A small network was shown many inputs. Here are its activations along a few directions, one row for each input.
In each table, some parts of the input vary, and every possible input appears once, in random order.
Descriptions start from the smaller parts, as in this example, which fits no table here: line(4) and (point or line(11) or (values(2) and ring(8))).
Shared parts are said once, and a part with two or three values counts as separate values.

A family of inputs:
r1: [  0  45   8  42 -25 -50 -33 -10  33 -23  -2   5]
r2: [  0  65  -4  27  -2 -30 -55 -15   9 -21 -12   2]
r3: [ 86 -42  -8 -21 -24  20 -25   8 -17 -20  32   5]
r4: [ 18  31   5  46  -8 -45   5 -31  13   4  43  23]
r5: [-70 -32  10 -11  32  51  65  24  -5  24 -17   1]
r6: [-62 -17  -2 -24  11  36  71  35 -44   9 -19 -41]
r7: [  9  27 -14  41 -16 -51 -10 -37  16 -14  30   6]
r8: [  1  51 -21  30   1 -27 -49 -38   2 -15   7 -10]
r9: [-71 -20   8 -15  32  49  63  19  -3  30 -35   6]
r10: [ 76 -62  -5 -27 -17  -4 -45   4  11  13  -5   7]
r11: [-65 -38   6 -13  30  47  72  34  -6  19  -7 -13]
r12: [-61 -34   5 -22  25  43  72  41 -17  14  -6 -26]
r13: [ 22  49  -7  33  16 -26 -17 -38 -11   6  37  21]
r14: [ 90 -40  12 -29 -21   5 -34   4  -3 -16  16  15]
r15: [ 86 -48  12 -29 -20  -1 -40   3   2  -7   7  13]
r16: [ 88 -38   3 -25 -23  11 -27   9 -12 -21  27  12]
r17: [-59 -26   3 -27  15  37  72  39 -28  12  -8 -40]
r18: [-14  43  11  30 -28 -49 -40   2  35 -20  -4  11]
r19: [-73   7   3 -37  29  46  58  12  -7  34 -59 -13]
r20: [ 79 -56   6 -30 -18  -4 -43   3   8   6  -1  13]
r21: [-16  61  -2  15  -4 -27 -62  -3  10 -18 -15   8]
r22: [  1  33  -8  43 -22 -47 -27 -32  26 -18  16  -7]
r23: [-76  -5   6 -28  30  48  61  12  -7  35 -49  -2]
r24: [ 10  45 -28  29   8 -32 -32 -43  -7 -11  23   3]
Question: What is each input in this table made of?
Answer: line(6) or line(8) or (values(2) and line(5))

A family of inputs:
r25: [-44  25 -10  -5  22  16  21  -6 -18   7  -8 -18]
r26: [-46  13   0   8  18  11  19 -13   9  19 -24  -5]
r27: [ 64   1  13 -17  -3   1 -34 -13  -4  -3   7  24]
r28: [-47   8  15  12   9  -9  22   9  14  12 -18   6]
r29: [ -4  27 -11  22  -7 -32 -41 -17  15 -16   6   2]
r30: [-45  19  14  14  -4   5  25  24   6 -20  -7  -9]
r31: [ -4 -41   4 -20   7  19  21  13   8  23 -20   6]
r32: [ 51 -16   1  -5  -8   4 -42   0   4  -6   9   7]
r33: [ 47 -36  -7  22  -1  -7  43 -19 -19   1  76   2]
r34: [  3  36  -6  28  -6 -19 -44 -17  10  -9   5   9]
r35: [ -7 -35   0 -22   7  31  20   2  -1  23 -20   1]
r36: [ 45 -26   2  -8 -21 -17 -33   2   8 -15   4  -8]
r37: [ 53 -19   2 -11 -33 -22 -27   3   9 -10  -2 -13]
r38: [ -1  26  -7  23 -20 -41 -34 -15  15 -17   1  -6]
r39: [ -5 -29  -9 -32  12  33  25   3 -15  12 -16  -4]
r40: [-42  31  -9   1  25  15  20   8 -31   2  -5 -26]
r41: [-44  19 -10  -2  23  14  24 -11  -5   9 -20 -11]
r42: [ -5 -22  -9 -34  10  35  22   8 -28  10  -5 -12]
r43: [ -3 -17  -8 -27  14  34  21  22 -43   5  -2 -19]
r44: [ 44 -26  -3 -10  -8  -8 -40   1   8 -14   9   0]
r45: [  7  32  -7  20 -31 -46 -27 -13  16 -12  -5 -12]
r46: [ -6 -31  16 -22  -8  20  21  35   7   5   0   3]
r47: [ 60  -7  -2 -12  -1   3 -36  -2   2  -6   6  22]
r48: [-44   8   4  10  17  -2  21  -2  18  19 -24   1]
r49: [ -7 -41  17 -17  -1  13  21  23   4  16 -13  10]
r50: [ -4 -31  16 -15 -13  26  24  37  -6 -17  -4  -5]
r51: [  1  17 -15  54   4 -32  42 -33  -9  -5  71   3]
r52: [ 13  45  -9  21   0 -20 -39 -20   8  -8   1  24]
r53: [-47  19  14   7   2  -2  22  21  18   1  -4  -1]
r54: [ 17  52   5  16  -3 -23 -36 -31   2  -6   2  26]
Question: The inputs of r47 and r52 match in every part but one. If r33 is changed in the same way as r47 into r52, which row does it become?
Answer: r51
Question: What is each input in this table made of?
Answer: values(2) and (point or line(6) or line(8))

A family of inputs:
r55: [  5 -30  -1 -15  14  24  13   5  -4  12   0 -10]
r56: [-40   7   8   1   0   8  20   6  22   6 -20   7]
r57: [-45  26  -9   8  16   4  35  -4 -25   0  -2 -24]
r58: [-16 -13   6  -9  11   9  12   7   1  23 -14  14]
r59: [-50  21  -1  11  17   3  25   9 -10  -1  -1 -23]
r60: [ 48  34  -8   9  -5 -25 -71 -24   6 -17   8  10]
r61: [ -2 -38  -3 -19   3  14   9   9   1  12 -12  -6]
r62: [ 50  41 -16   0  -8 -24 -65 -37  -7 -14  14  10]
r63: [-43   2  -3   6   9  10  18   2  10   8 -13   9]
r64: [ 41  -4   0  31 -28 -44 -30 -14  17 -16  35  14]
r65: [ -4  -1  -1  -9  20  18  26  -9 -20  24  -3   9]
r66: [  0 -33   9 -24  -3  11  12  12  11   7 -20  -8]
r67: [-36   8   1   9  21  18  22  -4   4   5  -3   4]
r68: [ 49   3   0  31 -16 -38 -24 -15  14 -17  46  11]
r69: [ -2 -31   3 -23  -6  20   8  30 -12  -6  -6  -6]
r70: [  5 -24   5 -19   4  30  12  27 -17  -6   5 -10]
r71: [ 43  -2  13  32 -36 -44 -27 -12  26 -20  25   8]
r72: [ 46  29   1  13 -23 -31 -70 -16  20 -20 -16   9]
r73: [-31  14  -8   6  19  19  32 -17 -12   7  -3   3]
r74: [-57  15  -4   9   4  -5  21  15  -3   3 -11 -18]
r75: [  9 -18  -6 -22   1  32  21  15 -32  -2   6 -10]
r76: [  1 -26  14 -28 -13  17  12  33  -1 -10 -15  -8]
r77: [-9 -6  9 -6 23 17 17  3 -4 20 -3 10]
r78: [-53  20   7   4  -5  -6  23  19   9   2 -18 -20]
r79: [  9 -24 -12 -18  11  25  23  -6 -19  15   1 -10]
r80: [ 43  27 -10  11 -16 -31 -76 -20  10 -16  -5  13]
r81: [ 53  11 -10  24 -18 -38 -16 -25   3 -15  49  12]
r82: [-13  -8  17 -14   4   6  15  11  13  18 -22  12]
Question: The inputs of r71 and r68 match in every part but one. If r72 is changed in the same way as r71 into r68, which row does it become?
Answer: r60
Question: What is each input in this table made of?
Answer: line(4) and (values(2) or line(5))
Question: Which other rows does r59 become when the line(4) part takes its other values? List them by row number.
Answer: r57, r74, r78
Question: List by row number the other rows that have the line(4) part in common with r57.
Answer: r62, r65, r73, r75, r79, r81
Question: Which other rows does r64 become when the values(2) part takes its other values? List them by row number.
Answer: r80

A family of inputs:
r83: [ 10 -30  12 -23 -12   7  15  19   3   5 -10  -2]
r84: [ 45  48  -4  36 -21 -61 -71 -28  17 -20  23  15]
r85: [ 23 -24  -4  -8  12  16  28  -7 -22  14  23  -2]
r86: [-30  21  -8  21   4  -3  26  -3 -10  -7  20 -10]
r87: [ 88  -5  -7   9 -30 -27 -65 -28  15 -27  20  20]
r88: [  8 -38   6 -10   3  15  16  15   4   7  11   4]
r89: [  2 -31  -2 -30   0  19  -8  16  -5   8 -24 -10]
r90: [-22  21 -13  18  15  -4  31 -24 -14   9  20   0]
r91: [-33  18   8  10  -6 -11  16   3  11   2 -17  -5]
r92: [  6 -16   7 -33   4  29 -12  21  -6   6 -31   8]
r93: [-36   8   2  23   8  -4  18  -2  10   3   4   3]
r94: [-35  34   7  -6  12  10 -11   3   7   3 -34   2]
r95: [ 14 -25   1  -8   3  15  24  13 -19  -5  24 -10]
r96: [-39  19  -6   0   8   0  -6   0   8   4 -30 -15]
Question: The inputs of r93 and r88 match in every part but one. If r96 is changed in the same way as r93 into r88, which row does it become?
Answer: r89
Question: What is each input in this table made of?
Answer: values(2) and (point or line(6))

A family of inputs:
r97: [-26   1   6  13  -1  -7  16   1  15   3  -4   2]
r98: [  0 -19   3   4  -4   4  34   9  -9  -3  24  -6]
r99: [  8 -20  -2 -19   1  10  -5   6  -6   6 -14  -3]
r100: [ 63  22  -3  29 -21 -46 -59 -30  15 -21  32  20]
r101: [  7 -26   4 -19   0  14   0  15   0   2  -8  -6]
r102: [  9 -30  11 -17 -11  12   9  23   2  -4  -6  -2]
r103: [-17   8   1 -12   1   7 -14  10   2  -3 -24  -2]
r104: [-22  -2   5   4  -6  -4   7   7  18   5 -16   0]
r105: [  2 -18   2  -4   9  12  18   3  -5   5  13   1]
r106: [-21  12   6   0   2  -2   2   9   8   5 -16  -1]
r107: [ 68  14   1  11 -31 -41 -76 -20  18 -23  10  13]
r108: [  3 -12  -4  -4   9   8  13  -5 -11   9   7   4]
r109: [ -5   5  -1 -13   5  13 -14   5  -5   0 -24  -4]
r110: [ -5   7  -9   0  10   6  18 -12 -14   4  10  -7]
r111: [ 60  25 -12  35 -21 -51 -50 -31   9 -25  41  10]
r112: [ -1   4  -3  -5  12  11  10 -10  -8   6   1   4]
r113: [-10  13  -2   3  14  11   4  -6  -9   4  -3   2]
r114: [  4  -4  -1 -21   4  14  -8   1  -4   3 -19  -3]
r115: [-30  17   1  13   4  -9  19   0  -2   1   4  -9]
r116: [-30   4   0  18  -3 -12  24  -2   9   1   5  -9]
r117: [  4 -22   9  -1  -2   9  26  12  -4  -1  15   5]
r118: [  7 -14  -4 -12   4  10   4   1  -8  11  -4   1]
r119: [  7 -21   1 -12   4  14   8  10  -2   7   2  -2]
r120: [ -1  -9  -9   2   7   3  21  -8 -16   7  15  -7]
r121: [-14  16  -8   9  11   6  12  -8 -14   1   5  -8]
r122: [-26  14   7   8   6  -4  11   3   4   3  -5   2]
r123: [-22  16  -1   4  10   5   4  -1  -2   1  -3   4]
r124: [ -1 -16  -4   2   6   7  26   1 -10   3  21 -10]
r125: [  3   1  -3 -14   7  13   0  -3  -5   7 -10   1]
r126: [  8 -25   9 -10  -7  12  17  18   0   1   4   2]
r127: [-21  -8   8  -2  -9  -4  -1  12  20   0 -25  -4]
r128: [-18  13  -2  -5   5   7  -6   5   1   2 -14   2]
r129: [-26  19  -7   9   7   0  12  -4  -8  -2   6  -6]
r130: [ -6  10  -3  -6   9  13  -6   0  -6   5 -14   0]
r131: [ 67  20  -2  19 -27 -42 -68 -24  17 -19  21  17]
r132: [-20   6   9  -7  -2  -1  -6  14   9   0 -26  -4]
Question: The inputs of r127 and r97 match in every part but one. If r107 is changed in the same way as r127 into r97, which row does it become?
Answer: r100
Question: What is each input in this table made of?
Answer: line(4) and (point or line(8))
Question: Start at r101 and move only the line(4) part, one step at a time. The first step leads to r119. Which rows follow, in order?
Answer: r105, r124
Question: List by row number the other rows that have the line(4) part in common with r119.
Answer: r104, r106, r118, r125, r126, r128, r130, r131
Question: Which other rows does r124 become when the line(8) part takes its other values? List them by row number.
Answer: r98, r110, r115, r116, r120, r121, r129

A family of inputs:
r133: [ 44   9   0 -19 -36   9 -74   2  17 -29 -41 -11]
r134: [-68 -37  16   4 -14  29  96  20  26   4 -14   8]
r135: [ 56 -15  15  17  -8 -32  -8 -22  20   6  50   9]
r136: [ 38   2  -5  48  -5 -22   2 -25 -19  -3  48   7]
r137: [-35 -14  -9 -29  63  72  35 -24 -11  48 -34  25]
r138: [ 18  20   2  -8 -20 -27 -68   9  24   4 -33  32]
r139: [ 89 -26   1 -22 -22   2 -35  -4 -12 -39  17   1]
r140: [-22  41  -1  46   0 -37 -29 -20   8  -9 -14   3]
r141: [ 67 -19   5 -11 -19 -21 -34  -2  -6   1  32  39]
r142: [  3  23  14  19  -3 -45 -38 -10  52   3 -16   4]
r143: [ 19  29 -34  29   2 -13  14 -23 -21 -17  63 -11]
r144: [-67 -33  19 -18  34  59  34  77 -15  -4  -2 -16]
r145: [-36 -74 -24 -39   8  19  46  19 -22  35 -27 -54]
r146: [-48  65 -23  22   2 -26 -20 -31  -2 -24   9 -15]
r147: [-57  30  26 -38  17  32  77  33 -40  25 -40 -22]
Question: What is each input in this table made of?
Answer: values(5) or (values(2) and line(5))
Question: Which other rows does r146 become when the values(2) part takes its other values? List them by row number.
Answer: r143
